Each row below holds a small network's activations on one record, seen along a few directions.
Records have a field called P. Each example row is followed by its value.
Records without P are marked absent.
Other fields move the rows too, some of them a lot.
In the rows, 500 means zero.
Random noise pushes rows far along 3 fixed directions. That doesn't count. These rows show it; they differ only by the noise:
[512 478 560 580 491 539 430 543 474 504 531 399 523 445 435 474 538 517
 451 488 585 438]
[689 480 606 427 375 567 470 636 535 508 409 549 396 459 577 363 393 347
 391 745 496 367]
[520 422 522 663 436 510 393 530 511 597 508 510 591 182 524 475 541 540
 400 524 564 583]
[652 465 639 444 377 591 415 664 525 487 454 466 398 459 530 345 415 351
 364 738 547 303]
[689 580 456 431 496 465 690 452 502 534 337 696 448 620 595 530 419 454
 587 536 369 595]

[365 632 364 558 542 320 629 208 441 343 636 470 342 871 390 574 494 626
 719 354 291 747] | p5
[493 610 406 461 507 409 620 369 478 403 543 564 370 755 490 542 468 492
 663 474 357 663] | p24
[492 492 480 543 428 470 463 459 522 485 538 544 423 414 532 446 504 444
 505 578 440 629] | p23
[505 603 348 508 508 356 670 285 489 487 488 684 443 623 559 576 495 540
 677 460 251 787] | p22
[496 560 372 476 604 441 694 351 473 543 432 635 562 593 532 634 509 573
 620 359 401 672] | absent
[460 455 424 665 346 394 427 360 540 535 589 615 438 238 586 408 474 528
 449 647 317 795] | p10
[459 372 689 503 287 612 149 723 524 419 700 244 352 317 444 233 477 306
 278 808 639 246] | p12
[427 402 535 646 280 456 245 489 555 455 656 446 371 259 526 309 451 469
 347 755 430 579] | p1
[604 518 585 376 351 545 446 586 520 391 546 443 232 658 503 309 363 301
 458 766 425 373] | p23
[291 535 387 667 588 409 500 315 442 457 662 424 541 513 393 602 620 664
 597 275 471 708] | p14
[572 619 476 390 533 469 645 435 452 425 467 556 383 792 491 522 487 424
 632 473 378 521] | p19
[376 490 437 666 496 439 429 392 470 505 640 458 547 367 449 544 601 614
 525 425 459 670] | p22
[645 590 592 234 359 546 537 580 516 297 514 470 115 922 526 313 299 241
 499 836 394 293] | p9
[541 562 454 438 447 446 574 392 513 450 517 607 373 595 561 497 477 451
 591 555 367 671] | p12
[415 435 539 627 359 469 281 520 515 417 686 377 374 400 452 374 455 482
 411 642 517 521] | p4
[275 437 464 713 444 439 306 413 493 480 735 348 525 275 414 460 612 601
 459 455 531 655] | p17
[606 357 636 511 237 582 240 730 579 563 505 569 417  50 661 246 419 263
 213 911 525 411] | p2
[478 424 626 530 394 582 268 653 506 464 631 328 438 360 442 354 510 393
 360 632 616 352] | p6
[529 591 449 460 421 387 598 353 499 406 537 580 309 726 530 441 422 464
 611 592 244 648] | p25
[440 407 581 583 375 554 258 601 496 499 647 387 460 250 482 389 520 416
 358 630 605 449] | p16
[338 581 566 479 510 504 434 443 424 237 753 165 264 931 254 424 520 511
 560 489 498 325] | p20
[367 462 397 711 471 412 444 346 513 519 589 564 533 252 509 552 574 607
 488 437 435 804] | p3
[525 471 462 549 323 436 448 440 574 493 524 648 354 304 615 398 419 438
 436 701 391 720] | p15
[306 411 523 718 349 430 238 419 513 395 760 334 386 330 416 378 514 558
 390 599 496 615] | p8
[439 479 382 633 460 396 501 366 524 553 547 626 532 286 566 506 549 547
 537 462 391 832] | p6
[452 543 365 611 494 404 558 351 481 499 566 576 455 496 504 569 510 568
 599 421 406 782] | p18
[456 364 547 663 284 479 215 561 573 506 616 495 437  94 551 354 451 463
 294 732 511 582] | p8
[486 506 438 579 403 425 495 359 545 473 538 618 403 393 567 420 490 501
 489 614 322 728] | p10
[542 510 458 495 368 414 517 436 555 486 495 645 379 445 611 392 430 424
 502 681 289 658] | p25
[493 486 494 560 388 458 433 461 537 448 565 533 380 431 525 408 467 443
 474 627 422 637] | p11
[478 446 471 619 331 419 364 448 538 487 595 557 393 324 572 391 426 480
 426 702 379 648] | p1
[498 489 521 534 333 477 388 488 537 402 606 484 290 476 510 349 427 417
 442 714 438 577] | p15
[551 501 626 390 336 566 390 606 535 354 572 430 243 598 508 299 399 307
 388 779 496 352] | p24
[449 613 485 445 519 467 551 373 469 311 620 371 291 881 361 463 496 493
 627 468 426 509] | p18
[554 530 442 471 372 413 551 376 550 486 480 701 364 461 648 439 455 431
 547 655 280 740] | p21
[461 461 496 552 385 465 425 442 533 503 561 563 441 312 573 424 516 463
 447 598 425 651] | p21
[536 520 422 525 428 427 526 434 503 532 494 663 443 414 597 516 454 459
 537 554 399 709] | p9
[390 442 525 645 420 481 312 493 497 455 682 358 451 370 426 438 517 542
 420 553 522 533] | p3
[486 520 359 642 394 351 543 300 535 515 532 697 425 360 588 496 484 555
 562 546 275 909] | p20
[390 399 493 699 317 438 292 430 539 519 683 466 440 152 517 376 501 518
 384 650 443 702] | p7
[387 584 401 594 536 401 562 294 456 389 618 480 406 683 426 547 558 592
 634 386 375 719] | p14
[380 560 564 481 514 488 419 509 431 276 667 235 318 866 297 449 498 473
 533 494 531 293] | p5
[438 475 570 527 408 522 361 528 505 401 617 369 371 494 437 371 514 415
 430 636 504 428] | p7
[527 446 593 477 332 540 335 595 536 481 563 464 400 351 547 352 477 369
 382 735 488 434] | p19
[538 526 489 489 461 477 513 493 502 453 500 562 395 543 525 470 455 415
 519 561 436 554] | p11
[327 461 587 610 391 488 243 495 482 346 752 206 361 546 344 344 532 510
 425 595 519 399] | p13
[366 393 521 698 517 506 306 544 527 549 557 427 685 178 474 523 599 622
 397 404 644 516] | absent

Here are new rows. What is P for each?
[473 549 466 499 492 462 511 430 455 452 587 457 419 630 456 508 510 493
 594 444 440 600] | p12
[408 434 590 583 379 557 271 601 491 400 700 300 374 414 416 354 501 428
 362 639 610 408] | p24
[657 541 509 310 517 559 654 564 515 539 340 611 472 617 560 498 411 394
 507 582 486 379] | absent
[335 482 530 612 453 483 303 483 446 403 758 236 414 549 346 443 539 534
 495 490 583 464] | p9
[578 559 464 411 422 451 578 412 528 454 492 640 347 586 594 476 446 414
 579 610 352 659] | p12
[322 575 429 605 638 444 521 356 415 373 681 323 486 742 302 625 623 643
 665 240 525 596] | p11
[418 519 499 573 420 451 403 447 494 396 649 405 368 562 430 447 493 505
 510 551 478 578] | p15
[304 500 463 714 563 462 387 408 433 452 686 344 557 440 354 559 654 631
 525 307 567 607] | p14
[470 630 476 387 532 463 604 413 457 307 590 402 285 960 391 467 458 447
 649 484 403 468] | p24
[587 503 496 479 388 469 489 518 524 515 469 621 411 431 600 413 430 383
 467 685 372 538] | p22
[560 518 606 328 360 557 444 569 509 354 580 429 225 685 509 316 391 303
 447 768 448 352] | p12
[604 454 516 481 290 470 418 525 593 563 464 654 421 242 668 350 410 372
 404 768 357 618] | p19
[386 629 343 598 626 368 653 230 410 417 598 471 454 803 377 622 568 649
 731 256 329 738] | p10
[597 500 437 501 385 430 541 468 545 551 435 714 421 367 644 458 414 402
 496 661 337 674] | p7
[363 573 535 439 596 527 495 461 397 338 677 240 411 853 299 526 581 509
 598 335 569 375] | p12
[469 518 412 593 446 401 522 344 542 483 537 628 441 406 557 499 513 536
 553 496 369 812] | p11
[416 409 620 594 345 547 242 615 508 421 680 316 392 336 444 316 516 419
 322 694 555 378] | p25
[503 525 555 462 382 481 446 473 530 372 574 467 302 608 498 346 459 409
 479 675 375 484] | p25
[393 588 439 531 570 440 573 362 437 350 610 409 376 801 379 555 526 550
 614 385 426 565] | p3
[587 463 421 564 294 412 455 451 571 585 493 729 394 222 691 408 381 422
 462 729 336 800] | p9
[521 478 489 538 335 434 407 445 570 459 523 586 373 397 584 371 411 449
 427 714 347 611] | p1
[503 384 575 514 428 553 394 613 546 558 448 537 547 241 566 453 482 480
 317 628 620 402] | absent
[575 535 325 572 569 381 690 367 497 649 361 782 633 396 630 667 488 577
 634 343 353 818] | absent
[285 482 451 738 534 440 367 369 428 487 740 299 581 404 337 553 650 689
 537 306 523 634] | p22
[524 443 557 532 289 504 351 508 573 444 560 549 317 314 589 284 439 376
 352 837 385 547] | p10
[355 497 476 643 567 483 409 447 439 485 660 341 574 464 360 559 635 599
 546 292 578 584] | p6
